These are the activations of a small neural network, seen along a few directions. Each row is one input.
Each table varies a few parts of the input and shows all the possible inputs, shuffled.
Descriptions start from the smaller parts, as in this example, which fits no table here: one of 5 places around a ring, together with either a single point or one of 9 places around a ring or (one of 3 separate values, together with one of 4 places along a line).
Shared parts are said once, and a part with two or three values counts as separate values.
(in the rows, 128 means zero)

Other details of the inputs vary at random and push rows far along two fixed directions, the same in every table; ignore that.

Rows:
x1: [139,73,126,59,183,114,109,150,125,175,159,144]
x2: [130,168,118,149,119,114,136,139,118,120,108,103]
x3: [140,173,106,154,93,151,135,124,125,107,89,106]
x4: [111,154,137,144,116,151,137,126,123,96,127,119]
x5: [157,69,134,84,166,143,86,143,124,153,133,155]
x6: [114,104,142,171,166,95,131,87,105,147,170,168]
x7: [125,179,103,155,102,117,145,148,119,111,116,115]
x8: [143,81,113,67,143,139,96,157,163,172,119,122]
x9: [102,159,121,135,113,146,147,141,156,101,115,92]
x10: [165,96,118,74,148,151,81,163,136,148,121,129]
x11: [138,79,147,177,152,131,129,90,119,134,157,166]
x12: [126,109,134,42,120,132,98,159,143,144,120,105]
x13: [125,93,156,162,143,115,121,93,121,102,172,146]
x14: [121,163,115,144,127,129,164,133,114,131,124,97]
x15: [154,136,104,42,135,134,110,196,139,161,115,72]
x16: [131,66,154,65,159,133,92,152,145,149,162,133]
x17: [102,145,132,140,97,132,141,122,144,113,127,98]
x18: [148,100,113,72,127,143,100,166,156,163,101,99]
x19: [158,84,141,66,156,103,92,158,132,162,155,160]
x20: [133,99,151,190,158,85,123,74,89,134,184,167]
x21: [136,81,142,158,135,112,125,80,106,131,143,168]
x22: [115,89,160,162,146,116,130,96,118,106,165,147]
x23: [115,99,144,164,168,90,134,92,101,135,157,179]
x24: [116,167,124,150,123,121,146,138,117,131,108,111]
x25: [128,158,108,147,91,153,144,136,152,133,90,86]
x26: [97,155,122,130,99,129,144,113,139,105,120,113]
x27: [129,146,113,146,96,142,143,117,132,127,103,115]
x28: [114,147,129,143,95,125,130,123,143,104,127,92]
x29: [143,114,114,49,150,130,115,185,131,166,120,94]
x30: [137,173,97,141,82,145,136,135,141,115,83,86]
x31: [105,159,122,135,121,149,138,130,135,95,120,118]
x32: [115,167,113,148,110,123,151,147,120,126,119,128]
x33: [103,162,124,128,109,142,139,117,129,100,117,124]
x34: [134,152,114,157,116,162,136,130,127,115,104,122]
x35: [112,85,158,148,133,107,125,92,122,118,160,144]
x36: [131,156,114,144,104,155,138,122,123,122,98,124]
x37: [143,143,115,164,113,146,133,131,139,115,108,102]
x38: [161,86,117,73,134,135,86,156,154,163,121,111]
x39: [122,175,123,136,104,151,130,140,131,86,113,94]
x40: [128,104,145,144,158,96,125,115,99,138,143,155]
x41: [141,107,157,155,155,97,144,94,113,126,156,177]
x42: [115,108,121,46,127,136,99,169,170,149,124,98]
x43: [130,101,153,159,147,92,140,101,106,130,156,183]
x44: [134,153,116,148,106,149,136,120,118,116,95,123]
x45: [142,85,139,158,148,131,124,110,123,131,138,147]
x46: [130,111,149,142,142,103,137,118,117,141,155,175]
x47: [119,163,112,146,112,118,148,149,116,121,112,123]
x48: [134,109,151,154,163,97,149,88,121,129,161,189]
x49: [134,112,122,150,148,146,124,113,124,125,129,159]
x50: [106,182,98,154,110,121,162,142,128,115,108,125]
x51: [125,97,138,37,125,133,94,156,145,153,136,118]
x52: [111,160,132,130,102,141,135,121,118,98,114,116]
x53: [143,103,127,51,157,120,87,177,133,183,129,110]
x54: [123,115,138,143,149,100,141,112,123,136,150,179]
x55: [146,173,127,143,115,118,149,131,136,115,117,117]
x56: [109,164,133,127,100,147,139,120,122,103,120,117]
x57: [122,148,103,146,103,139,144,115,138,123,100,119]
x58: [134,116,125,45,113,130,91,161,148,138,126,99]
x59: [127,142,109,161,122,152,145,129,148,122,106,113]
x60: [138,108,162,157,157,100,148,88,114,131,163,184]
x61: [114,156,130,139,116,147,136,132,123,92,117,110]
x62: [131,95,133,160,147,127,128,78,109,127,143,185]
x63: [115,169,123,153,121,125,143,131,120,142,122,102]
x64: [121,164,129,132,97,138,129,120,122,94,122,111]
Description of these inputs: one of 4 places along a line, together with either one of 6 places along a line or (one of 2 separate values, together with one of 5 places around a ring).
Changing only the place on the line of 4 turns x24 into x2. The same change can be made to x32. Which row results?
Answer: x7
Changing only the place on the line of 4 turns x50 into x47. The same change can be made to x54. Which row results?
Answer: x43
Which other rows does x62 become when the choice among 2 separate values takes its other values? List them by row number.
Answer: x33

Rows:
x65: [113,110,141,155,108,116,133,88,122,127,144,100]
x66: [120,120,118,153,119,122,150,84,112,141,114,149]
x67: [128,139,107,103,78,139,112,166,174,135,98,64]
x68: [102,128,109,157,139,136,144,97,113,136,124,151]
x69: [161,41,155,71,185,152,77,156,115,142,161,174]
x70: [134,147,120,97,101,152,129,165,189,126,107,62]
x71: [151,129,144,162,132,148,125,102,128,94,128,155]
x72: [95,172,138,81,115,139,126,167,119,131,126,104]
x73: [95,115,125,164,127,128,130,104,122,115,153,100]
x74: [118,155,159,132,126,113,154,106,136,100,146,152]
x75: [144,166,104,121,125,120,129,185,152,157,111,54]
x76: [106,132,110,168,137,143,163,115,135,123,114,154]
x77: [110,134,138,139,107,90,129,105,124,94,138,166]
x78: [145,155,97,122,137,117,147,163,132,172,89,113]
x79: [153,120,131,166,104,135,111,98,113,100,129,155]
x80: [140,159,104,89,109,162,146,163,182,149,77,110]
x81: [126,124,120,168,103,125,148,101,130,135,111,165]
x82: [133,70,139,21,150,99,87,138,114,155,173,152]
x83: [171,41,158,57,162,133,61,120,95,161,155,162]
x84: [167,137,128,180,150,111,130,127,89,130,133,136]
x85: [102,165,131,78,133,133,137,172,143,112,112,110]
x86: [102,113,130,169,138,130,139,114,141,106,145,108]
x87: [128,128,128,161,143,147,111,100,90,100,134,137]
x88: [128,170,138,160,144,83,153,134,100,131,149,140]
What is each input in this table made of?
Answer: one of 4 separate values, together with either a single point or one of 5 places around a ring
Changing only the choice among 4 separate values turns x73 into x72. The same change can be made to x67. Which row results?
Answer: x77
List by row number the other rows that have the choice among 4 separate values in common with x66.
Answer: x68, x76, x78, x80, x81
Which other rows does x79 become when the place on the ring of 5 takes its other values? List them by row number.
Answer: x69, x71, x83, x87
